A small network was shown many inputs. Here are its activations along a few directions, one row for each input.
In each table, some parts of the input vary, and every possible input appears once, in random order.
A made-up example of a description, with smaller parts first: one of 5 places around a ring, together with either a single point or one of 11 places along a line or (one of 3 separate values, together with one of 4 places along a line).
Shared parts are said once, and a part with two or three values counts as separate values.

Table:
x1: [ -3 -27  11 -13 -17  -7  12 -10  16  -1  25]
x2: [ -4 -16   1  -8 -10   4   9  -7  19 -14  23]
x3: [ 10 -11 -19  11 -12  13 -17  12  14   2  -5]
x4: [-12  26  11   1  -8   1   2   4 -11   0   4]
x5: [ 22  -5  -6   2 -19   6 -12  -3  19  -9   1]
x6: [-18  11  11 -14  -8   0  20 -10  -9  -6   2]
x7: [  7 -12  16  -5  39  -2   2   7 -25  -2  -2]
x8: [  1  -1   1   7 -10   5  -8   8  17  -8  25]
x9: [ 10 -14 -20  33  -3   7  -8  14  23   4 -12]
x10: [-17   0  20 -20 -15 -11  23 -13 -12   7   5]
x11: [  3  -3 -12  -6  39 -25 -10 -10 -21  -2   9]
x12: [ -3  13 -11  27  -1   2   2  11  -5  11 -33]
x13: [  8  23   4  -5 -17   2  -1  -6  -9  -1 -20]
x14: [ -3  16  -9   5 -10  10  -6   8 -14  10 -26]
x15: [ -1   2   2 -16  52  -5  -7  -7   1   9   2]
Question: What is each input in this table made of?
Answer: either one of 3 separate values or (one of 2 separate values, together with one of 6 places along a line)
Question: Which of the alternatives is x15?
Answer: one of 3 separate values

Table:
x16: [ -3  -5  15 -35  -4 -10   8 -22   2  -8  28]
x17: [ -6  14  13 -12  23   0   7  -2 -21   7 -14]
x18: [-11  -3  -7  19 -22   8   7   9  19   5  -1]
x19: [  5  13  -5  15 -13  16  -6  12   5   7 -27]
x20: [-22  -3  11  -8  14  -9  19  -6  -6   4  11]
x21: [  7  30 -15  17 -18   7 -17   8  -6   1 -23]
x22: [  3  -7   3  10 -33  11   1   7  17 -10  13]
x23: [ -8  -6  22 -18   2  -6  12  -6  -8  -9  27]
x24: [ -5  31   3 -11  19 -10  -5  -6 -32   2  -9]
x25: [ -6 -13   8  -7  19 -13  15  -6 -22   8  -9]
x26: [  5 -14 -11  20 -17   3   4   9   4   8 -23]
x27: [ 12 -15  -6  -4  53 -11 -15  -1  -1  -2  13]
x28: [ 21 -17 -26  22  16   8 -28  14  22  -1   1]
x29: [  8  -6  -4  -7 -40   7  -3  -9  27 -10  14]
Question: The inputs of x29 and x16 match in every part but one. If x21 is changed in the same way as x29 into x16, which row does it become?
Answer: x24
Question: What is each input in this table made of?
Answer: one of 2 separate values, together with either a single point or one of 6 places along a line

Table:
x30: [ -2  -1   6  14 -46  27   6  12  26 -12   7]
x31: [ -3  33 -20  17 -32   7 -15   7   7   6 -19]
x32: [-19   3   6 -10  16  -4  15  -5  -7  -3  23]
x33: [ -9 -12  11  -8  29  -7  12   1   2   5   1]
x34: [-13   1   7  -8  29   1   6   1   0  -6  10]
x35: [ 11  -2   2 -21  25 -10  -5 -14   1  -7   4]
x36: [ -2  -3  11 -23   1 -21   7 -24  -9 -11  22]
x37: [ -6  16  10   5  18   6   4  13 -27  -3 -11]
x38: [ -8  -1  14   2  26  -3  11   0 -12  14  -9]
x39: [-15 -11   9 -10  16 -13  22  -5  -5   8  14]
x40: [-12  12  10   2  26   5   4   1 -14   4   0]
x41: [ 20 -31 -29  26  -5   7 -19  12  21   3  -9]
x42: [ 11   9   5 -12  22  -5  -7 -14 -13   2  -6]
x43: [  9  -5   5  -8  13  -3   1   3 -30   5 -24]
x44: [-14  24 -19  28 -27  11   1  11   6   4 -22]
x45: [-25  -1  17 -10   5 -11  18  -9 -10  -9  28]
x46: [  5   0   0 -24  12 -15   4 -20  -6  -5  18]
x47: [  9 -23 -20  39   0   7  -9  22  27   6  -5]
x48: [  3  -9   5 -11  21  -3   1 -10 -18  11 -14]
x49: [  9   8   4   3 -50  23 -10   9  27 -10  11]
x50: [-14   9  15 -21   1 -15   1 -12  -8  -8  32]
x51: [ -8  12   4 -21  12  -9  -2  -8  -5  -2  27]
x52: [  5  25   9  -6  14   1 -12  10 -25  -2  -7]
x53: [ -2   3  14   5  18  -3  11  13 -25   8 -20]
x54: [  9  21 -24  14 -31   1 -10  -4   7   3 -28]
x55: [-21 -14  20 -10   4 -19  25  -9  -7   2  19]
x56: [-10 -21  11 -22   0 -19  14 -19 -13  -1  15]
x57: [ 13 -22   1   1 -51  19   3   2  22  -4  -6]
x58: [  5 -10 -23  39   0  15 -16  23  25  -5   4]
x59: [  2 -20   2 -21  24  -7   2  -9  -4   2  -4]
x60: [  2 -14  10  14 -47  19  13  12  28  -1  -1]
x61: [ -4 -18   0 -23  11 -13  11 -15 -10   5  10]
x62: [-10  11 -15  28 -28   3   8  10   8  15 -31]
x63: [ -2  10   5 -19  25  -3 -11  -3   1  -4  13]
x64: [ 16  -1 -25  28  -4  11 -32  19  26  -4   8]
x65: [  0   3 -24  15 -33   3  -2   0   2  12 -36]
x66: [ 17  13   5  -9  14  -5  -6  -2 -26  -5 -17]
x67: [ 21  -4   0   1 -50  17  -5  -3  26 -13   2]
x68: [ 28 -13 -29  25  -4   5 -27   7  26  -7  -2]
x69: [ -1  21   9  -9  22   1 -12  -3 -13   5   3]
Question: What is each input in this table made of?
Answer: one of 5 places around a ring, together with either one of 3 separate values or one of 5 places along a line
Question: The inputs of x55 and x56 match in every part but the place on the ring of 5. If x53 is changed in the same way as x55 into x56, which row does it become?
Answer: x43
Question: The inputs of x60 and x49 match in every part but the place on the ring of 5. If x39 is changed in the same way as x60 into x49, which row does it become?
Answer: x51
Question: Which other rows does x35 become when the place on the line of 5 takes its other values? List them by row number.
Answer: x36, x42, x46, x66
Question: Which other rows does x34 become when the place on the line of 5 takes its other values? List them by row number.
Answer: x32, x37, x40, x45
Question: Which other rows does x58 become when the choice among 3 separate values takes its other values? List them by row number.
Answer: x30, x44

Table:
x70: [-20  29  10  -8 -12  -7  16 -16  -8   5 -10]
x71: [ -6 -23 -12  35 -24  15  10  15  42   4  -4]
x72: [  8  -7   0  -3  29  -3  -6   2 -16  17 -16]
x73: [ -9   3  13 -18  41  -4   4 -10   0  -8  31]
x74: [ -6  -3   4  -4  37 -19  -2   1 -11  -3  16]
x75: [ -2  30  -4  13 -34  26 -15  16  24  -6   5]
x76: [  2 -23 -18  48 -19   9   3  23  27   2  -7]
x77: [  5  30 -10  26 -28  20 -23  23   9  -9   1]
x78: [ 24 -18 -19 -11 -32  -3 -18 -17  25 -12  14]
x79: [ -4  -6  -1   2  15   7   1   9 -21  12 -27]
x80: [ -4  13  24 -21 -30  -7  19 -21 -15  -5  -4]
x81: [-12 -19  17 -18 -18   2  18  -6  -9  -1   9]
x82: [ 10 -39   2  22 -42  15  13  10  35  -5   2]
x83: [ 10  -5   7 -10  47  -8  -8   3 -14   3 -10]
x84: [ 21  27  -7  20 -19  31 -28  25   5  -2 -25]
x85: [  7 -13  27 -32  23  -4   6 -15  -6 -18  37]
x86: [ 15   0   9 -11  56   1 -10  -1 -19  -5   1]
x87: [ 14  14  10   0 -51  26 -12  11  18 -16  11]
x88: [ -4  -1  14 -21 -26  -5  22 -11 -10  -4   1]
x89: [ 18 -26 -15  42  -9  20  -3  25  23   8 -34]
x90: [ 16  -2 -39  15  -9 -10 -28  -5  17  -5   4]
x91: [  2 -19  24 -31  14 -12   8 -11  -2 -11  26]
x92: [-16  -4   3  -9  14  -8   8  -7   2  13  14]
x93: [-21  -4  -3   8   5  -4   7   7 -17   6  -1]
x94: [-12  15  -6   5  -3 -11  11   1 -18   3  -9]
x95: [  4  12  -3  -1   7   0   5   4 -22  10 -35]
x96: [-12  29   4   5  -7 -13   8  -9 -23   2 -14]
x97: [ -2   3   7  -5  46 -11  -4  -3 -15 -11  27]
x98: [-20  15   0  -8  -8  -5  19  -6  -3   6  -5]
x99: [  8  -1 -33   2 -14  -3 -21 -12  32  -2   8]
x100: [ 32  -4 -36   9   1   2 -34  -2  13   2 -22]
x101: [-13  -2  10 -17  32 -13   6  -6   4  -1  20]
x102: [  4  26   7  -1   3  -2   2  -6 -27   9 -40]
x103: [ -8  -5  -3   3  19 -14   0   0 -12  10  10]
x104: [  0 -20  17 -23  -4  -8  11 -12  -4   3  20]
x105: [-28  -3   3  -5   0   2  15  -1  -3   9   3]
Question: The inputs of x97 and x85 match in every part but one. If x76 is changed in the same way as x97 into x85, which row does it become?
Answer: x82
Question: What is each input in this table made of?
Answer: one of 4 places along a line, together with either one of 3 separate values or one of 6 places along a line
Question: A walk changes only the place on the line of 6. It starts at x70 and steps to x98. List the rest of the walk in order.
Answer: x105, x92, x101, x73
Question: Which other rows does x99 become when the choice among 3 separate values takes its other values? List them by row number.
Answer: x71, x75
Question: Which other rows does x84 become when the choice among 3 separate values takes its other values? List them by row number.
Answer: x89, x100

Table:
x106: [  2   4  15 -37  42 -19  -2 -20 -24  -5  19]
x107: [  6 -23 -14  12  38  -8  -5   5  -3  10 -12]
x108: [-11 -14  10  -7 -16   1  10  -4  21 -10  36]
x109: [  9  -6  -4  18 -37  20  -3  13  23  -4  -6]
x110: [ -5  -2   2  -5  48 -11  -4   0 -10   0  15]
x111: [ 13  30 -26  22   7   6 -26  12  -9   7 -35]
x112: [  1 -35  -6  11 -25   3   9   1  28   0   9]
x113: [ 15   6 -11  19  27   8 -18  17  -9   6 -27]
x114: [ -3  -8  22 -38 -22  -7  12 -24   7 -16  40]
x115: [  7  19 -18  21 -57  17 -12   8  22  -3 -14]
x116: [-34  31  30 -17  -6  -9  38  -8 -48  14 -27]
Question: What is each input in this table made of?
Answer: either a single point or (one of 2 separate values, together with one of 5 places along a line)
Question: Which other rows does x109 become when the choice among 2 separate values takes its other values? List them by row number.
Answer: x113
